A small network was shown many inputs. Here are its activations along a few directions, one row for each input.
Each table varies a few parts of the input and shows all the possible inputs, shuffled.
A made-up example of a description, with smaller parts first: one of 5 places around a ring, together with either a single point or one of 11 places along a line or (one of 3 separate values, together with one of 4 places along a line).
Shared parts are said once, and a part with two or three values counts as separate values.

Other details of the inputs vary at random and push rows far along two fixed directions, the same in every table; ignore that.

Rows:
r1: [  0  -2  -4 -10 -73 -65  20  -6  43 -42 -53   0]
r2: [ 70 -31  38 -22  18   0  25  14 -10 -22  22  -9]
r3: [ 3  3 -4  2 -2  8 -1 -1  9  4 -1  0]
r4: [-10  13 -11   9  15  21  -9   1   2  21   4   2]
r5: [-3  8 -7  7  2 13 -7 -2  0 10 11  1]
r6: [ 61 -40  50 -19  18  -6  27  15 -17 -27  22  -6]
r7: [ 0  4 -5 -3 -5 -7  2  2 -8  1  0 -7]
r8: [ -3  -4   0   1 -43 -30   9 -16  46 -27 -33  13]
r9: [ -9  -5   4   1   3  -8   0   8 -11   0  -8  -2]
r10: [-16   1   0   6  14  -1  -4  10 -14  11  -5  -1]
r11: [-17  10 -11  12  36  43 -16  -7 -12  30  21   6]
r12: [-54  33 -40 -11 -16 -20 -27  -2   0   3 -29  -3]
r13: [ 66 -34  44 -14  18  12  21  -5   6 -23  31   4]
r14: [-53  29 -39  13 -28 -17 -15  -5   0  12 -23  -2]
r15: [-11 -11   5  -7 -76 -71  19  -7  31 -47 -50   1]
r16: [-26   7  -6  13  33  20 -15  10 -37  27  20  -3]
r17: [-13  15 -13  11  32  38 -16   1 -17  34  24  -3]
r18: [-23  17 -21   5  13  14 -10   4 -20  23   3  -7]
r19: [ 67 -35  44 -12  17  11  20  -3   6 -25  35   7]
r20: [-24  12 -15  13  18  28 -15  -9   2  22   3   8]
r21: [-5  8 -9  4  6 16 -6 -1  0 13  6  0]
Description of these inputs: either a single point or (one of 4 places along a line, together with one of 5 places along a line).
Q: Which other rows does r7 become when the place on the line of 5 takes its other values? List them by row number.
A: r1, r2, r14, r18

Rows:
r22: [ 48 -24  29  10  13  16  23   4   7  -3  18   4]
r23: [ 36  -7  15 -20  28   8  -4   9 -13 -12  28  -4]
r24: [-62  45 -49  13  14  19 -38 -10 -23  38  10  -4]
r25: [-30  27 -20  -6  45  21 -32  11 -21  27  11  -3]
r26: [  1  19 -24   4 -12   8  -2  -4  21  10 -10  -3]
r27: [ 50 -14  21 -16   6  18   8 -13   8 -15  33  -2]
r28: [ 66 -15  18 -16 -43 -24  34 -12  38 -37  -1  -7]
r29: [-42  28 -37   5 -24   9 -22 -19  21  10  -9   8]
r30: [-38  20 -27  35 -28   4   0 -18  14  24 -14   4]
r31: [ -8  29 -32  12  24  45 -13  -2  -7  41  22  -4]
r32: [ 20   2   4  -8  66  58 -20   4 -18  28  41   0]
r33: [-48   4 -15  15 -61 -36  -5 -20  47 -18 -53  20]
r34: [ 42 -13  24 -30  22  -9  12  28 -24 -10   8 -20]
r35: [ 36 -30  36   3   9  19  14  -7   5 -13  30  13]
r36: [ 25 -21  30   4  21   5   7  -1 -21  -7  35   1]
r37: [ 39 -36  36 -11 -41 -48  38  12  -2 -43  -9  -7]
r38: [ 43 -16  17 -28 -34 -39  26  12  -4 -37  -4 -16]
r39: [-59  17 -23  21 -19 -13 -17  -8  -2   8 -12  11]
r40: [-71  28 -36  32   8  12 -19   3 -46  48  -1 -12]
r41: [-39  19 -27  32 -26   6  -2 -11  16  22 -16   9]
r42: [ 58  -9  20 -18  21  13  16  10  16  -5  11  -6]
r43: [ 22 -24  33  -6  30  -4  15  28 -33   1   9 -11]
r44: [-63  42 -50   7  21  13 -32  16 -39  48 -13 -16]
r45: [-53   7 -12  12 -55 -35  -6 -17  48 -16 -54  19]
r46: [ 24 -24  31  -2  33   3   3  11 -17  -8  21   5]
r47: [-47  29 -41  -2 -68 -51  -3  -7   5  -8 -43 -15]
r48: [-33  28 -24   2  49  50 -35   0  -8  41  14   3]
r49: [-37   8 -12  17  35  16 -13  21 -48  39   3 -10]
r50: [ 23   2   8 -15  64  32 -17  15 -33  15  39  -5]
r51: [ 40 -37  38 -11 -37 -50  35  14   1 -44 -16  -8]
r52: [  0  19 -23   1  -5   6  -4  -2  21  13 -15  -2]
r53: [-58  10 -13   8 -51 -56  -8  -5  31 -22 -54  13]
r54: [  4 -26  21  -6  74  45   2  -7 -38  14  22   8]
r55: [ 54 -33  35  -1 -31 -28  36   0  38 -34 -18   7]
r56: [-38  21 -33  -2 -64 -30 -12 -22  50 -21 -45  10]
r57: [ 28 -25  31   6  22  25   5  -3   1  -4  26  11]
r58: [-28  27 -26   1  32  27 -28   2 -27  27  27  -1]
r59: [ 29 -24  31   9  14  25   9 -13  -3  -2  35   7]
r60: [ 51 -21  22 -31 -36 -47  27  15   3 -45 -14 -16]
r61: [ 25 -10  21  14  60  47   5  14 -15  32  29   2]
r62: [-51  13 -36 -22 -45 -39  -5 -30  33 -27 -67   8]
r63: [ 39 -36  40 -10 -29 -44  23   1  19 -53  -6   9]
Q: Describe the family of inputs behind these rows.
A: one of 2 separate values, together with either a single point or (one of 4 places along a line, together with one of 5 places along a line)
Q: The inputs of r29 and r35 match in every part but the choice among 2 separate values. If r42 is changed in the same way as r29 into r35, which row does it become?
A: r61
Q: The inputs of r54 and r62 match in every part but the choice among 2 separate values. If r30 is changed in the same way as r54 into r62, which row does it become?
A: r28
Q: Which other rows does r27 become when the place on the line of 4 takes its other values? List them by row number.
A: r24, r28, r47
Q: Which other rows does r45 become when the place on the line of 4 takes its other values? List them by row number.
A: r43, r53, r61
